These are the activations of a small neural network, seen along a few directions. Each row is one input.
In each table, some parts of the input vary, and every possible input appears once, in random order.
A made-up example of a description, with smaller parts first: line(6) and (point or line(9) or (values(3) and ring(8))).
Shared parts are said once, and a part with two or three values counts as separate values.

Other details of the inputs vary at random and push rows far along two fixed directions, the same in every table; ignore that.

A family of inputs:
r1: -20 5 -6 17 -29 6 29 8 -9 35 10 18 0 -38 -7 0 22
r2: 15 0 4 5 9 2 -22 -1 0 -11 15 -19 -1 1 24 7 -7
r3: -19 4 -13 -3 -26 2 20 10 -7 12 -9 12 2 -5 -10 -4 18
r4: -16 3 -7 0 -19 2 24 1 -2 15 -14 20 1 -13 -16 2 10
r5: -4 -9 -2 -14 13 -9 -3 4 6 -9 -2 -3 2 30 -21 -15 2
r6: 7 0 9 7 22 -9 -4 -8 3 -5 6 0 2 10 -32 -11 -2
r7: -11 2 -4 19 -16 3 22 2 -9 16 0 12 6 -15 -13 -1 20
r8: -2 2 2 -6 11 -8 -1 -3 4 -4 -5 4 0 14 -34 -14 0
r9: -19 -4 -14 12 -35 10 33 10 -10 23 -8 17 5 -18 9 5 25
r10: -2 -9 1 -15 14 -8 2 -3 9 -6 -12 5 2 27 -19 -12 -5
r11: 2 6 -4 -21 -3 1 -25 10 4 -5 16 -18 -12 -1 21 1 -10
r12: 6 18 -4 -8 -25 14 -15 -1 -6 -4 -7 -6 -7 -30 52 29 -17
r13: 0 -14 2 0 17 -7 4 0 5 -3 1 1 4 26 -18 -15 5
r14: -1 -12 0 1 8 -3 6 1 4 0 -2 3 4 16 -5 -8 4
r15: 4 -4 9 6 21 -7 8 -13 5 0 -6 10 3 8 -31 -8 -4
r16: -2 2 2 -8 8 -5 0 -4 5 -2 -9 6 -1 6 -17 -4 -7
r17: 7 2 11 6 24 -9 -2 -10 3 -4 2 3 2 7 -32 -11 -5
r18: -4 -15 -1 2 11 -6 8 4 3 0 2 1 4 24 -19 -15 11
r19: -3 -2 2 -8 13 -9 0 -3 6 -5 -5 4 1 16 -30 -11 -1
r20: -13 3 -4 -1 -12 1 19 -2 -1 11 -16 18 1 -8 -17 1 5
r21: 1 9 1 10 -10 5 2 -1 -7 4 4 0 -1 -22 13 14 0
r22: -2 -16 0 1 12 -5 8 0 5 -2 -3 3 5 25 -17 -14 7
r23: 13 15 1 6 -18 15 -12 -4 -8 -3 3 -8 -5 -36 51 31 -14
r24: -1 4 7 4 14 -8 1 -3 4 12 17 4 -4 -9 -29 -11 0
r25: -3 -8 -1 2 5 -3 7 3 1 0 2 1 3 13 -10 -11 8
r26: 5 -13 6 8 21 -8 1 -4 5 -3 7 -2 5 19 -22 -11 4
r27: -18 6 -6 20 -29 7 39 -1 -12 27 -11 27 4 -35 -12 11 18
r28: 7 -2 9 6 24 -9 -3 -8 4 -5 7 -1 2 11 -31 -10 -2
r29: 6 -2 10 6 25 -9 0 -9 5 -4 2 3 2 9 -29 -9 -5
r30: -8 2 -10 -9 -23 7 4 8 -3 4 -8 3 -1 -6 22 8 4
r31: 12 -3 4 -20 22 -7 -27 0 9 -22 3 -18 -3 29 3 -9 -16
r32: 2 -4 4 10 10 -4 6 -4 1 2 4 3 5 4 -17 -8 5
r33: 5 -8 6 9 13 -2 5 -8 3 0 -3 5 5 7 -10 -3 0
r34: -1 13 -1 -7 -11 4 -5 -1 -3 -1 -6 0 -3 -14 10 9 -7
r35: 13 11 2 8 -11 11 -18 0 -8 -6 9 -16 -2 -23 45 19 -8
r36: -20 11 -8 2 -25 2 25 4 -8 18 -13 21 1 -20 -18 1 14
r37: 3 5 -7 -13 -21 10 -19 10 -4 -9 2 -17 -5 -9 52 19 -7
r38: 7 0 11 6 25 -9 -1 -10 4 -4 3 2 2 8 -31 -10 -5
r39: 17 -8 8 3 25 -5 -21 -4 6 -17 14 -18 1 19 3 -4 -7
r40: 7 4 3 7 -4 5 -2 -7 -2 0 0 -1 0 -15 14 14 -6
r41: 24 -5 4 -9 12 5 -36 -2 5 -24 8 -27 -4 12 54 12 -21
r42: 19 1 3 -22 16 -1 -43 4 6 -29 11 -32 -7 21 34 3 -21
r43: 13 -6 4 -5 20 -4 -20 -1 5 -16 7 -15 0 24 5 -10 -7
r44: 5 -10 4 9 12 -2 3 -6 3 -1 1 1 5 9 -8 -4 3
r45: 5 21 -3 -8 -24 13 -18 3 -7 -6 -4 -10 -7 -31 51 27 -16
r46: -4 -11 -2 -13 9 -7 4 0 7 -4 -9 4 2 26 -20 -13 1
r47: -27 1 -14 17 -45 13 43 13 -14 31 -12 24 5 -32 8 8 28
r48: -26 3 -16 17 -47 12 39 14 -17 30 -9 20 4 -30 5 5 32
r49: 16 1 6 4 5 5 -20 -2 -1 -10 10 -17 -2 -7 38 15 -12
r50: -4 -13 0 -4 17 -9 1 7 7 5 18 -3 -5 20 -29 -23 9
r51: 6 -14 5 8 22 -7 1 -6 6 -4 5 0 5 20 -21 -11 3
r52: -4 -8 0 -14 13 -8 1 1 7 -6 -6 2 1 26 -20 -14 -2
r53: -5 -8 -2 -12 9 -7 6 -1 8 -2 -10 7 2 23 -22 -13 0
r54: 5 -9 8 8 23 -8 1 -6 5 -4 5 0 5 16 -23 -12 1
r55: -13 1 -3 -1 -5 -3 17 0 0 9 -11 16 2 -1 -26 -5 7
r56: -4 -14 -1 2 11 -6 6 4 3 -2 3 -1 4 24 -20 -16 11
r57: -21 12 -7 -3 -21 0 17 7 -1 25 2 19 -6 -26 -24 -5 9
r58: 19 1 4 -23 18 -1 -42 2 8 -29 6 -29 -6 21 35 4 -26
r59: 13 8 3 -14 5 3 -22 -7 5 -14 -8 -8 -7 -1 22 11 -23
r60: -1 7 -9 4 -34 16 -4 13 -13 3 5 -12 -4 -26 58 22 5
r61: -4 9 -1 14 -20 9 12 0 -10 13 -1 7 -1 -32 16 19 4
r62: -15 8 -2 17 -19 4 33 -3 -9 23 -10 25 4 -30 -15 7 13
r63: 19 15 5 -16 8 2 -38 -4 2 -22 4 -21 -8 -1 30 11 -26
r64: 6 11 -4 -14 -14 8 -23 6 -4 -11 1 -16 -6 -8 44 14 -12
r65: 11 6 -1 10 -20 15 -9 0 -8 0 6 -11 -2 -29 57 28 -6
Each input here is: ring(5) and (point or (values(2) and line(6))).
Q: The inputs of r23 and r53 match in every part but the ring(5) part. If r28 is changed in the same way as r23 into r53, which row does it become?
A: r42
Q: List by row number the other rows that have the ring(5) part in common with r48.
A: r9, r13, r14, r18, r22, r25, r41, r43, r47, r50, r56, r60
Q: A walk changes only the ring(5) part. It starts at r27 and steps to r51. List the rest of the walk in order.
A: r9, r30, r4
Q: List by row number the other rows that have the ring(5) part in common with r49.
A: r1, r2, r7, r26, r32, r33, r35, r39, r44, r51, r54, r65
Q: Which other rows does r36 become when the line(6) part takes its other values? List them by row number.
A: r4, r8, r19, r20, r55
Q: Which other rows does r46 become when the values(2) part takes its other values? List them by row number.
A: r10
